These are the activations of a small network on made-up records, seen along a few directions, one row for each record.
Records have a field called KIR. Each example row is followed by its value.
Other fields move the rows too, some of them a lot.
(in the rows, 500 means zero)
Strong random noise was added to every row along 9 fixed directions; ignore it. To show where, here is one row again and again, with new noise each time:
[329 517 487 629 496 494 667 475 505 460 402 603 365 499 565 650 469 622
 475 386 463 489 549 675 376 709 574 586 486 592]
[532 481 608 593 480 287 336 455 599 377 458 487 535 524 567 533 510 467
 374 505 415 571 468 516 584 333 570 469 463 501]
[513 434 473 466 574 619 346 496 434 472 505 447 460 497 572 305 581 412
 367 654 438 587 422 401 670 418 563 398 493 631]
[521 453 550 466 733 478 567 489 396 501 476 522 411 402 396 437 634 497
 561 498 539 546 592 465 530 608 507 581 372 617]
[302 487 602 615 760 453 542 469 382 250 542 497 541 470 427 435 646 396
 419 535 792 456 624 397 534 596 585 601 378 556]
[434 368 457 328 474 338 593 465 545 541 523 662 509 422 380 547 325 613
 619 327 327 635 558 594 479 431 390 623 615 352]
[285 553 383 516 503 555 440 369 559 228 519 402 554 485 340 443 355 607
 600 670 367 503 512 661 380 512 578 636 715 301]
[461 283 478 423 469 493 391 403 558 552 528 638 497 490 573 335 421 465
 352 484 318 694 450 489 640 379 504 479 570 490]
[380 437 493 564 573 477 515 382 506 396 511 488 491 493 421 507 482 553
 515 534 465 528 557 601 467 557 535 593 510 455]
[357 282 479 551 527 683 484 336 494 514 559 518 529 494 585 315 560 356
 234 581 513 637 426 507 597 584 594 462 554 473]
[598 575 548 493 441 465 519 588 539 544 357 499 423 416 638 548 587 448
 371 449 390 592 374 540 511 532 603 413 516 588]

[679 405 360 490 422 692 281 431 468 688 505 321 448 598 567 393 554 526
 530 713 299 527 389 517 682 346 437 266 475 646]
ral
[460 592 653 670 598 384 614 429 601 443 382 612 523 384 491 495 627 425
 441 380 642 464 577 562 324 731 652 611 418 470]
tovov
[440 378 326 377 467 674 668 597 311 640 596 384 451 504 493 651 519 561
 516 550 461 514 440 563 598 516 388 339 599 541]
lasaf
[504 573 356 331 377 673 610 776 310 617 540 377 496 529 628 622 520 465
 454 467 588 431 386 404 606 427 431 232 610 585]
begup
[505 637 429 459 493 570 520 523 493 478 438 498 411 478 406 508 411 618
 663 556 377 461 534 580 377 557 507 554 571 495]
tovov
[481 272 431 561 548 725 456 346 440 637 631 448 456 605 508 377 534 460
 390 654 477 553 476 510 593 544 470 465 476 535]
fipar
[406 424 690 651 671 168 669 523 463 482 500 691 571 525 468 702 604 469
 507 225 867 411 697 433 485 553 409 592 241 564]
bavid
[426 481 503 669 559 518 315 320 635 290 448 474 497 468 479 320 532 507
 441 687 353 551 510 592 460 571 681 594 531 494]
lag
[381 585 496 326 487 356 556 692 463 402 495 672 494 480 510 532 352 555
 529 336 503 560 505 377 509 380 443 545 625 465]
befum
[285 552 443 566 404 586 542 521 486 450 443 644 431 581 646 520 391 553
 401 448 495 437 469 530 465 555 560 495 559 582]
bavid
[302 607 289 678 405 687 604 519 479 501 442 466 332 617 594 710 385 765
 625 521 401 328 515 747 328 660 519 488 559 660]
fipar
[484 406 565 362 546 496 564 591 421 595 522 698 435 472 610 374 542 397
 374 383 567 614 489 316 639 494 509 472 465 639]
tuv
[509 418 454 375 526 557 447 387 529 569 525 662 493 467 441 259 378 499
 568 480 436 564 564 443 519 471 436 587 531 454]
riluk
[303 513 487 497 578 710 619 571 307 424 568 512 464 527 534 482 540 459
 412 490 748 432 537 388 479 690 513 518 469 616]
pab
[488 400 514 480 469 364 464 594 477 565 479 768 443 532 688 485 442 518
 436 318 525 522 541 383 656 332 407 423 385 742]
pab
[514 364 652 577 724 443 552 412 412 490 614 482 507 544 374 506 612 486
 482 515 683 493 673 416 539 611 464 614 299 520]
begup
[685 402 408 474 516 611 395 437 461 702 521 420 403 583 505 443 507 594
 584 588 363 522 484 514 596 402 409 413 384 616]
setu
[397 619 561 584 520 293 449 598 531 262 427 653 507 517 548 577 425 548
 470 410 567 440 555 438 484 418 548 553 479 577]
kiku
[630 213 675 606 549 354 452 239 593 638 608 495 559 556 416 549 549 482
 377 467 451 615 545 533 564 505 429 578 332 385]
kiku
[415 620 606 546 492 479 507 627 426 357 519 447 589 564 562 536 589 360
 370 478 792 404 504 292 533 478 510 475 439 519]
ral
[536 584 626 648 619 492 656 506 498 474 396 471 452 423 499 540 703 412
 491 465 703 454 547 547 362 767 630 572 380 523]
tuv
[808 540 448 298 492 448 430 648 457 648 470 341 511 425 461 532 589 473
 674 548 376 513 397 477 601 302 393 309 514 531]
gusef
[536 616 612 326 655 395 479 600 474 305 564 445 688 321 310 331 604 282
 540 494 711 544 520 262 529 423 526 581 598 289]
befum
[571 501 506 545 397 433 609 498 513 567 519 331 631 504 487 710 566 442
 458 430 619 457 423 581 469 482 463 408 508 289]
setu
[404 478 583 417 600 307 556 684 424 423 500 768 480 466 558 514 486 481
 504 276 642 485 623 334 589 417 448 526 410 679]
gusef
[458 690 437 617 628 420 363 569 493 230 341 501 361 477 475 461 520 663
 666 638 362 414 578 557 444 512 610 565 446 719]
lag
[562 611 547 601 500 183 352 471 705 262 398 456 592 399 421 560 469 572
 624 558 331 505 520 677 416 340 610 567 579 388]
lasaf
[644 470 541 649 357 476 480 274 705 711 381 554 430 522 610 518 463 566
 469 426 290 536 468 708 393 600 537 510 426 480]
riluk

Here are new rows. What is KIR for each?
[206 537 618 838 555 278 454 367 553 193 492 625 480 711 512 664 383 666
 473 442 621 333 682 590 418 501 569 662 348 601]
bavid
[231 222 515 503 620 449 635 483 394 510 633 751 425 614 498 578 381 622
 498 302 595 481 719 463 595 520 340 595 378 639]
gusef
[524 552 608 528 461 437 839 538 502 609 497 421 545 392 421 793 631 446
 500 314 678 530 499 590 333 757 472 564 512 310]
befum
[664 505 608 404 416 477 526 486 588 673 434 573 457 434 542 486 514 465
 379 406 340 649 387 523 443 579 550 481 568 429]
tovov
[523 332 519 619 571 630 422 415 428 640 561 495 367 598 620 450 610 461
 329 574 474 519 495 449 659 527 518 401 331 714]
fipar
[594 256 671 427 565 330 392 310 637 501 588 623 686 389 406 259 531 283
 358 467 568 696 521 379 578 395 482 602 483 269]
pab
[628 241 510 342 522 416 374 315 593 678 606 678 529 489 414 289 383 491
 522 437 346 673 585 413 621 335 378 607 459 393]
setu
[530 467 669 464 735 435 476 491 372 431 659 428 558 519 338 440 629 382
 466 543 733 491 581 283 547 537 476 610 380 455]
fipar
[318 439 581 692 677 371 648 511 421 474 487 769 377 573 556 565 506 594
 547 264 736 397 757 436 459 646 457 680 254 717]
befum
[512 651 363 395 322 576 652 735 375 638 478 490 377 635 573 752 337 695
 670 351 502 344 485 510 444 494 312 403 511 617]
riluk
[481 253 455 406 580 453 639 440 441 690 569 713 449 462 398 507 424 606
 606 343 453 573 615 505 544 530 332 597 422 518]
kiku
[561 379 543 506 669 453 336 314 469 371 665 264 632 535 245 430 552 477
 561 749 518 519 598 472 598 366 470 531 468 316]
begup
[538 584 437 712 301 609 617 384 506 599 503 164 564 614 541 796 580 492
 475 568 608 323 395 725 399 606 481 325 483 352]
riluk
[452 593 536 652 427 621 505 497 505 436 448 405 436 560 638 552 568 454
 371 573 538 451 435 546 460 630 660 441 506 569]
tuv
